Here are a small network's activations along a few directions, averaged over the inputs that share one value of a field.
Values that are neighbours, or in one group, have similar rows; names and order tell nothing.
In the rows, 500 means zero.
Strong random noise was added to every row along 12 fixed directions; ignore it. To show where, here is one row again and again, with new noise each time:
[532 596 405 412 538 368 417 486 559 449 561 542 455 450 536 615 706 484
 507 506 568 548 507]
[706 662 731 595 542 552 468 465 571 653 630 510 503 406 618 431 440 492
 551 573 495 499 430]
[409 464 414 567 527 381 482 645 624 600 345 613 500 617 555 497 494 421
 403 623 266 553 506]
[576 487 562 554 544 532 570 598 582 532 470 358 428 549 484 523 523 643
 486 521 405 529 544]
[541 397 531 521 512 386 468 284 497 405 511 550 491 492 608 422 497 448
 456 459 549 482 425]
[645 579 567 338 366 683 302 301 509 537 555 748 720 604 451 606 456 468
 596 664 537 330 503]
[448 484 449 498 394 550 637 620 514 698 285 717 614 588 353 492 435 410
 542 737 223 408 577]
[324 475 503 659 483 457 579 631 382 579 338 546 477 645 498 321 406 476
 436 549 340 538 600]
[389 489 503 576 606 570 612 568 503 582 616 466 597 305 432 709 436 436
 431 419 606 546 463]
[598 468 505 629 514 459 441 260 437 443 447 482 337 560 576 420 522 526
 513 427 492 574 472]
[674 583 724 411 549 382 479 661 739 497 614 342 530 439 578 389 516 683
 524 547 480 490 445]
[483 563 482 496 465 588 573 463 437 636 536 585 548 454 401 558 545 516
 584 612 458 450 599]
[481 642 783 243 420 456 501 737 731 465 443 545 632 371 511 531 357 527
 375 420 440 530 523]
[564 726 578 395 464 503 512 481 555 556 494 549 267 451 633 594 744 571
 447 528 366 586 743]


Field W:
w9: [310 410 395 560 622 566 435 465 518 557 634 471 604 418 496 614 455 373
 402 474 562 536 421]
w5: [452 535 364 536 671 354 609 634 561 565 682 424 356 346 695 598 764 328
 500 561 528 531 544]
w11: [437 401 586 330 431 664 612 604 514 471 584 383 511 632 586 561 579 716
 440 671 433 368 691]
w4: [625 564 532 258 346 427 594 333 438 411 495 613 567 272 306 402 542 499
 780 496 657 397 374]
w3: [350 378 495 475 591 411 454 453 625 429 576 535 591 388 576 630 369 407
 335 399 584 488 408]
w8: [358 572 453 543 507 565 494 449 422 592 612 462 292 370 529 457 548 647
 490 367 444 663 669]
w10: [538 546 469 385 382 443 443 430 492 457 401 613 551 491 365 311 424 423
 662 514 460 437 408]
w2: [572 382 460 511 513 575 547 688 379 499 481 441 697 650 450 424 416 404
 481 632 595 319 395]
w12: [580 742 558 572 516 572 548 648 356 668 622 575 581 295 514 517 499 278
 585 465 736 476 396]
w6: [672 583 430 459 490 573 362 516 499 513 632 534 568 569 470 530 558 538
 611 589 640 428 436]
w1: [389 465 448 301 523 331 561 610 579 373 601 511 659 430 539 569 627 454
 379 543 581 367 533]
w7: [655 745 697 460 428 449 596 893 422 380 491 448 484 511 647 285 600 324
 508 533 633 403 540]
The values of W form 4 separate groups.
Question: Which other values are in the same group as w9? Give them in the order they are listed.
Answer: w5, w10, w7
Question: Which other values are in the same group as w1? Give them in the order they are listed.
Answer: w3
Question: Which other values are in the same group as w4? Give them in the order they are listed.
Answer: w11

Field H:
h1: [747 305 442 469 583 387 588 463 745 352 496 425 487 478 571 628 612 365
 457 550 495 375 309]
h8: [594 453 402 502 546 520 342 358 646 595 629 344 477 442 379 571 493 859
 699 484 476 612 414]
h4: [562 714 533 532 414 532 627 619 393 470 217 617 340 449 400 562 501 259
 468 349 474 615 525]
h3: [449 334 200 626 647 359 610 508 646 623 517 455 410 364 496 639 606 398
 506 519 394 601 384]
h6: [567 521 459 377 539 259 345 344 766 539 542 688 522 264 655 532 514 331
 518 516 491 575 234]
h5: [491 279 428 529 518 443 719 401 409 397 478 347 535 416 335 504 521 613
 516 445 562 437 492]
h9: [533 631 511 460 442 413 587 392 366 471 418 607 390 479 551 406 697 384
 536 571 457 461 657]
h2: [495 557 414 306 500 586 383 523 582 501 655 514 579 532 439 744 701 674
 496 575 563 446 632]
h7: [456 384 323 430 491 445 564 498 461 406 490 452 555 410 276 519 495 487
 664 437 630 486 342]
The values of H form 3 separate groups.
Question: Which other values are in the same group as h1? Give them in the order they are listed.
Answer: h4, h9
Question: Which other values are in the same group as h3? Give them in the order they are listed.
Answer: h6, h7

Field E:
e8: [856 528 617 475 448 662 444 580 550 437 451 442 584 755 441 465 499 506
 645 683 518 296 393]
e2: [627 659 617 603 614 395 519 567 632 555 575 476 585 174 457 565 374 312
 548 371 644 603 216]
e11: [385 532 446 406 496 513 453 722 463 352 386 491 534 698 510 663 595 492
 313 471 524 491 674]
e3: [729 525 456 754 535 687 629 423 244 510 410 396 212 680 531 572 679 508
 499 498 529 525 606]
e5: [712 589 539 640 588 391 601 527 525 611 566 439 355 324 590 407 557 442
 590 527 548 557 332]
e6: [404 599 543 397 371 611 504 499 425 540 424 507 516 481 345 541 447 669
 514 445 414 557 702]
e10: [846 649 693 513 451 584 700 532 473 517 426 535 364 351 551 447 493 290
 569 483 548 446 389]
e7: [217 384 437 687 544 424 524 600 502 612 403 466 506 492 453 402 275 548
 433 412 349 666 467]
e4: [871 295 561 401 448 578 492 102 652 374 495 466 531 516 440 530 511 579
 634 573 477 313 344]
e1: [282 365 456 544 463 620 578 412 267 498 529 568 526 568 510 457 430 469
 423 455 580 437 616]
e9: [720 621 445 633 498 483 387 506 559 599 379 450 365 564 376 333 455 536
 800 554 373 600 330]
The values of E form a ring.
Question: Name the neighbours of e10, in listed order.
Answer: e1, e9
Question: Name the neighbours of e4, in listed order.
Answer: e8, e2
Question: Name the neighbours of e7, in listed order.
Answer: e3, e5
